Each row below holds a small network's activations on one input, seen along a few directions.
Each table varies a few parts of the input and shows all the possible inputs, shuffled.
A made-up example of a description, with smaller parts first: one of 5 places around a ring, together with either a single point or one of 11 places around a ring or (one of 3 separate values, together with one of 6 places along a line).
Shared parts are said once, and a part with two or three values counts as separate values.
(in the rows, 128 means zero)

Other details of the inputs shift rows strongly along three fixed directions, in all tables alike. That doesn't count.

A family of inputs:
x1: [ 95 133 168 140 122  97 106 145  68 171  90 111 115]
x2: [106 146 109 123 113  95 122 165 123  75 151  92 152]
x3: [129 114 119  78 109 147 132  98 108 141 125 116  98]
x4: [ 80 150 170 182 131  53 113 176 121 112  95  80 130]
x5: [106 193 175 216 168 113 116 183 205 140 106 121 116]
x6: [128  96 121  94 107 128 127 103 100 116 146 132 146]
x7: [109 133 108 121 114 103 122 137 129  81 148 108 145]
x8: [135  76 170  85 113 142 119 110  69 214  82 133 123]
x9: [136  57 200 108 116 128 127  81  36 215  88 153 123]
x10: [138 149  96 170 152 130 133 143 181 103 128 142 133]
x11: [137  61 188 111 119 129 126  85  37 215  85 154 119]
x12: [132 156 169 182 165 152 122 150 222 173  94 140 108]
x13: [ 71 182 147 166 130  72  88 215 108 141  92  81 136]
x14: [177 150  95 131 150 188 153 123 217  93 187 164 142]
x15: [146 102  99 102 114 133 153  91 119  78 165 129 129]
x16: [177  69 202 203 171 137 164  92 165 178  89 177 124]
x17: [115 147  87 117 118 111 118 161 103 105 133 108 141]
x18: [152 100  89  99 114 131 149 114 120  79 165 129 154]
x19: [139 118  71 106 117 124 143 105  96  87 143 127 121]
x20: [ 88 164 152 158 134 100  95 173 124 152 101 111 130]
x21: [107 126 107 125 113  94 124 138 117  79 140 104 146]
x22: [190  80 149 110 148 196 159  55 168 189 118 184 101]
x23: [ 78 164 171 149 127  95 102 169 125 159  83  79  94]
x24: [123 107  97  84 106 131 116 109  71 136 128 134 134]
x25: [107 133 117 103 108 123 114 131 118 103 150 115 142]
x26: [ 91 169 157 158 135  95 104 167 119 148 101 107 120]
x27: [ 99 135 180 168 132  88 120 153 121 134 107 103 124]
x28: [ 71 177 162 152 130  94  89 185 150 156  87  83 111]
x29: [149  89  97  95 116 138 142  86  71 132 129 144 117]
x30: [146 123  68 106 122 132 145 103 119  85 148 135 127]
x31: [139  61 182 101 113 132 122 105  56 195 106 149 150]
x32: [142 123  75  80 112 145 137  97  99 104 153 135 121]
x33: [131 162 102 171 152 134 127 152 186 108 128 137 129]
x34: [110 118 121  85 101 126 111 118  82 127 140 122 140]
x35: [123 144 102  92 110 137 129 116 119  93 164 121 129]
x36: [152 136 126 148 144 148 151 113 191  94 157 144 130]
x37: [172 121  86 144 149 155 152 124 166 110 142 160 142]
x38: [159 117 192 193 167 155 148 113 191 165 114 168 120]
x39: [110 163  89  82 110 134 123 128 144  97 147  95 103]
x40: [129 123 109  89 111 136 121 133  92 129 147 127 143]
x41: [128  90 123  93 104 110 136  95  79 108 139 121 135]
x42: [134 178 115 160 152 144 125 171 188 117 144 133 136]
x43: [166 135 131 148 151 171 154 102 205 109 161 163 127]
x44: [130 126  70  88 110 127 133 108  91  94 147 123 123]
x45: [103 152 116 119 111 102 117 168 123  84 153  93 152]
x46: [178 135  89 132 151 197 151  98 212 105 175 181 133]
x47: [109 155  95  80 106 134 114 152 127 112 141  93 123]
x48: [170 103 186 197 175 159 148 106 164 202  82 183 110]
Each input here is: one of 4 places along a line, together with either one of 2 separate values or one of 10 places along a line.
The inputs of x5 and x11 match in every part but the place on the line of 4. If x36 is changed in the same way as x5 into x11, which row does it become? -> x27
The inputs of x31 and x38 match in every part but the place on the line of 4. If x17 is changed in the same way as x31 into x38, which row does it become? -> x29
Which other rows does x2 become when the place on the line of 4 takes its other values? List them by row number. -> x7, x15, x41
Which other rows agree with x7 in the place on the line of 4? List them by row number. -> x6, x10, x12, x20, x21, x24, x25, x28, x33, x34, x46
